A small network was trained on invented records. Each row is its activation on one of them, seen along a few directions.
Here are examples, each followed by its value of one field, P.
The largest differences between rows may come from other fields.
Strong random noise was added to every row along 16 fixed directions; ignore it. To show where, here is one row again and again, with new noise each time:
[ 269  -55  427 -217 -341 -120   26  222  122  330 -370  160  258   97
 -251  -48  -82  -85  253   43  103 -140  313  215 -232  372 -119   50
 -204 -190   95  278  343  -39  337]
[ 245 -191  453  317  308  463  246   94 -192  170  366 -185 -159 -236
  -18  358  -99  339  -74  107 -103  107 -253 -217 -282  295 -347  166
  329 -133  184  383 -279   59  430]
[ 122 -172 -128   -3   40  -98  -69  104 -378  -71  134   20  169  -44
  -14  -79  125  -11  174   69  -56   65  -54  -84  -15  196  374   60
  505  131 -140  310  110    0  -18]
[ 109   54 -414  281  173 -119   86  -10 -183  -43 -331 -373  105 -284
   82  387  123  156   12  118  209 -367 -165 -134   45    7   11 -245
 -185  -95  395   13   65   29   15]
[ 142  -60  -82 -156 -196   49   49   55  208 -141  395  -60 -336  385
 -418  160  748  390  115  302   12 -109  519   90  -85  -57  -20 -158
   32 -249  228 -150  100 -529  299]
[ 267   50  -16  -74   65 -209  261  -57 -279  115 -331   -9  234 -586
  586  172  316  148  -22  -18    0 -226   29  145 -192   23  187 -353
 -226  149  134 -143  304 -468  454]
[  14   95  150 -431 -184 -124 -180  275  144 -114   92  384   88  304
 -363  -75 -197  148  391  -12 -158    4  -70  141  297  287  267  356
  413  390 -318 -182  233  116  156]
[  25  223 -158 -214 -144  -26   74    3  273 -319 -334  189   -9   46
   -9  266 -114 -115   78   57 -200   49  345  359  225 -378 -203  109
 -267  -50   98 -366  159  154  -63]
[ -60   38  237  -52 -234  312  146  194  -74  349 -399 -196  123  285
 -144 -171   73  145   -3   20   91  212 -178  -80  -40  118 -181    2
   79   20  -97  -80 -199  241  117]
[ -36  146 -100   67  133 -247 -250  -64  -26 -377    4 -324 -178   35
 -275  338 -132   -3 -218   49 -308 -326  248  -56  194   -5  188  114
  -39   74  436   66  297 -491  112]
[ 270  -36  -30  117   94    2   51 -155 -296  115 -141   -7   43 -230
  125  198 -151   81  165  223   73  459  117  503  197  -69  105  105
 -118  134  193 -264  -12  204    9]
[-148  -99 -649  102 -256 -558 -184  107 -418   64 -176  125  399 -190
  -99   77    8 -336  286 -191  258   24 -105   35  -38   81  443 -109
  115  428 -227  386  172 -224 -222]
[ -58 -254  -90  -53  154    3  -73  508  557  388 -158  -72   66  -12
  -68  203 -438 -278  221 -220  393 -154   -9  217  488 -102  476 -467
  102  248 -555 -132  269 -141   25]
[  14 -186 -137  123  -64 -158  -76  169 -318  159 -278 -221  -28  -97
  -34  254  -92  124 -216  141  134  287  -83  146  321  -27  229  200
  148  289  127  -92  123  -91  149]
[ 139   96 -367  144 -102 -166   53 -260  -63 -210  185 -121  -78   55
 -140  101  172   10    2  192  -16  229  162  258  -93 -276  149  146
 -157  -71   91 -146 -125 -104   16]
[-173  224  -64  354  -20 -327  -14   -6  -85   53 -244 -114 -108 -321
  -23  532 -339   33 -328 -122 -142 -133 -160  -81  -14   -9 -219  357
 -502  206  452   54   16 -144  343]
[ 229  117  246  187  -59 -149   -1 -282 -201  266   28 -335   24  242
  -16 -589  184   -3 -144  222 -116  202  130   62 -254  119  438  249
 -268 -243  120   -5 -105  123  221]
[  33  -30   78  126 -290 -441   14  201  195  212  421  620 -192  -57
 -102  214  163 -187  245   -2 -224  147  513  244 -228  -16  171  374
 -392  -28  -86  138  168  -90  541]

[-299  368  -58  318 -154 -179 -187   -6 -427   39   -8   91   46   25
 -260  171  -28 -278  338 -163 -364  147  109  -51 -134  122  263  135
 -269  329  -31   59 -163  -83  129] | p6
[-285  -76 -216  242  -31   18   16   -3 -175  458  262  123   -5 -103
   12  163  -19  -47  293 -222  327  485 -187   88   70  -78   56 -316
  -86  482 -309 -126 -406  -94  -90] | p8
[  27  255  156 -286 -125   17  172 -327  143 -315  212  611  -55 -159
  292 -148  253  -71  108 -144 -338   12  470  227 -378 -211 -551   44
 -392 -248  165   59  -36  -95  -93] | p1
[-271  -94  238   22 -240  -37 -100  204  -76  324    2  226 -282  286
  -68 -272  570  249  -91   58    2   60  239 -226   30  106 -248  153
 -215 -157  226   44  -32  120   37] | p4
[-213  317  386   71   58  180  -38 -262  -10   75  255  -81 -336   95
 -219   39   29  245 -112 -125 -238  147  109  103 -132   24 -270   48
 -372  215  265 -248 -313 -508  196] | p6
[  91  290 -243 -147  127  -96 -140 -202  336 -451 -175 -111 -127  211
 -104  -25 -181  166 -124  216  -74 -190   45  205  437 -251  -57  302
 -210 -121  299 -553  120  336 -271] | p10
[-336  252 -182  175    8 -365 -183 -203 -288 -351  -49  102  -98 -218
  111  215  -52 -159 -266 -194 -495  -28  184 -119   49 -157  -22  255
 -244  259  327  104   76 -243  -81] | p1
[-297  306   14   66 -116  -86 -213 -168  275    0  188   39 -134  273
 -411   62  -71 -195  192 -213 -147   50  299  173   11 -144   76 -129
 -426  255 -128 -237 -123 -394  -56] | p4
[-237  199 -430  113 -101  179  374  267  315 -124 -248  -33  -13  -30
  320  213  262 -209 -204  -77 -129  -48 -154 -253  -35 -622  -84  -79
 -119 -159 -400 -291 -228  363   88] | p11
[ 249 -171  106 -198   44 -160 -298  -24  -77  183   90   46   35   21
 -271   95 -266  -95  454   50  332   58  430  514  255  285  291 -246
   11  168  174  118  374 -431  -78] | p8
[ 209 -140   95   -1 -104  151   80  144  201  249 -116  -90   26  131
 -296  273 -192   53  273  127  339  188  -69  391  114   83   43  -77
   16   11 -194 -248  -86  109  188] | p7
[ -53  -52  267   87  345  425  133  114  537    7  503   60 -422    7
   28  126 -236   -5 -164 -124 -118  140   10   78  132 -312 -165   18
   54  -97 -247 -154 -274  -32   80] | p5
[ 379  -89  -72  -84  562   99 -217 -156  178 -145  358  -77 -112  -17
 -122  120  -52  353  502  298  254 -308  229  317  472  177  254 -320
   68  -83  360 -214  238  109 -320] | p9
[ 342  -33   75   15   54  135  -54  -86 -310   28  -14 -164   45    6
 -287  193  168  208  350  327  153  -24  186  229  -41  327  -15 -175
   30 -140  400   -8  113   13   18] | p5
[  24 -106  106 -142   -4  239  -47   70  -34   40 -166 -164   52   42
  -75   61 -273 -355   20 -100   29  279  307  330  125 -165   86 -272
  171   92 -167  104   83 -388 -120] | p11
[ 116  184  362 -141 -202  -21  205   11  231   36  164  383 -135   38
  -41   34  464  178  196   31 -160 -236  288   -9 -395  123 -359   29
 -355 -352  127  -24   12  -90  455] | p7
[-121   91   60 -108  227  332  167  100  324 -410  161 -201 -162  -45
   50  463 -308  139 -211 -159 -154 -355 -432 -410  155 -104 -244 -167
  466   82 -220 -103  -33 -263  166] | p2
[ 166   66 -146 -145   36  -64  265  -12  564 -372  416  208  -25 -250
  203  138 -167 -127  -91 -212  -50 -306 -170   50 -308 -347  -37   55
  -14 -157 -498   64  -17 -296  276] | p9
[ 195   83  -13    9 -248  -46  170  285 -342    4  -82  491  271 -266
   26  488   46  -84  609    3 -118  150 -129   92 -179  185   64  145
  197  184 -353   15   29  216  449] | p10
[-297   46 -125  127  300 -269 -372 -144  -56  106  283  194 -355  -17
   98 -163  -10    2   38  -64  -17   22  350  112  381  -39  140   67
 -398  177  455  -13   60   15 -393] | p12
[ -96 -191  -89 -102  161 -133 -163    3 -172   35 -120  179 -218 -248
  290  102  -32  169 -201   50  155  181  180  261  428 -158 -156  112
  -77  210  406  -93  186  -72 -269] | p12
[-149  140 -206 -124  -39 -179  -26   98   62 -264    1  125 -213   62
   90  233  381  222  120   59  -56 -259   86 -143  373 -145   93 -133
    4   39   65 -455  182  -54   51] | p2

Which value of P does each new row have?
[ -27   -1   15   -9  311  126  385 -248  -79 -359  276  283   24 -497
  781   10  202   65 -167 -188 -285 -133 -197 -353 -234 -250 -412 -200
  117 -177  -93   63 -161   80 -103] | p2
[ -33  124  204    9 -210  -39  143  132  143  -44 -198   40   32  -59
  -11  301 -390 -182 -231 -136 -185  -58  -75  -66 -224  -36 -280  281
 -137  -66    7  170   73  -37  371] | p8
[ -63  168  308 -209 -205  478   71 -147 -461   89 -113 -122  151  323
 -188 -277  374  152  193   49 -177  520    2   83 -145  135  -30 -135
  363  263 -226 -271 -315 -105  -27] | p7
[-133  -58  -85  356  -54 -281 -129  -14 -197   95   20   43    8  -38
   37   17 -246 -446    9  -48  -85  102   39 -233  -36   30  172  197
  -59 -103  -13  409  -17  332 -146] | p2
[ -56  221  392 -219  171  410  121   -5  432  215  145  300  -77   69
  141 -168 -298 -101  301 -223 -158   50   96  138    9    2 -218 -199
 -183   55 -188 -165 -153  225  -24] | p11
[ 143   60 -349  124   12 -280   90 -206   15 -280  420   89   -5 -288
  -44  234  341  235   36   43   71 -269 -116    4 -429   22 -100   23
 -182  -77  133   97  -52 -421  171] | p6
[  48  116 -166  250 -154  -60  -34 -247 -463    9  267   98  102  -98
 -304  394  165 -182  548  -65  -78  339  278  259 -320   90  135 -228
 -116  305  -35   93 -162 -456   86] | p10
[   6 -369  -99  142 -116  155   55 -111 -484  190   71 -129 -104  -11
   -2 -115  504   81 -213  130  225  408  228  -47 -233   -8 -270 -187
  134 -132  338  426 -164 -281 -261] | p5
[-110  -95   74  326  310   57  -28 -183  402  456  462 -127 -416  -18
   57  -96  -43   65 -225 -161  288   70  102  111  -70 -154  -56 -218
 -542  -74  182  -58 -273 -238  -20] | p10
[ 247 -250  -15   -9   29  193  -76  -66 -172  -32 -271 -289  177   32
 -100  222  -41 -425  341  172  210  105  569  227  110  -47  104 -673
  185 -262   76  233  239 -203 -378] | p2
[  77   73 -445  135 -142   39   56   74 -143 -156 -547 -499  328  198
 -217  -16  -35  -90    0   96  186 -309 -311 -287  -98   10   30  -41
  126 -278    1  224  -60  403 -186] | p9
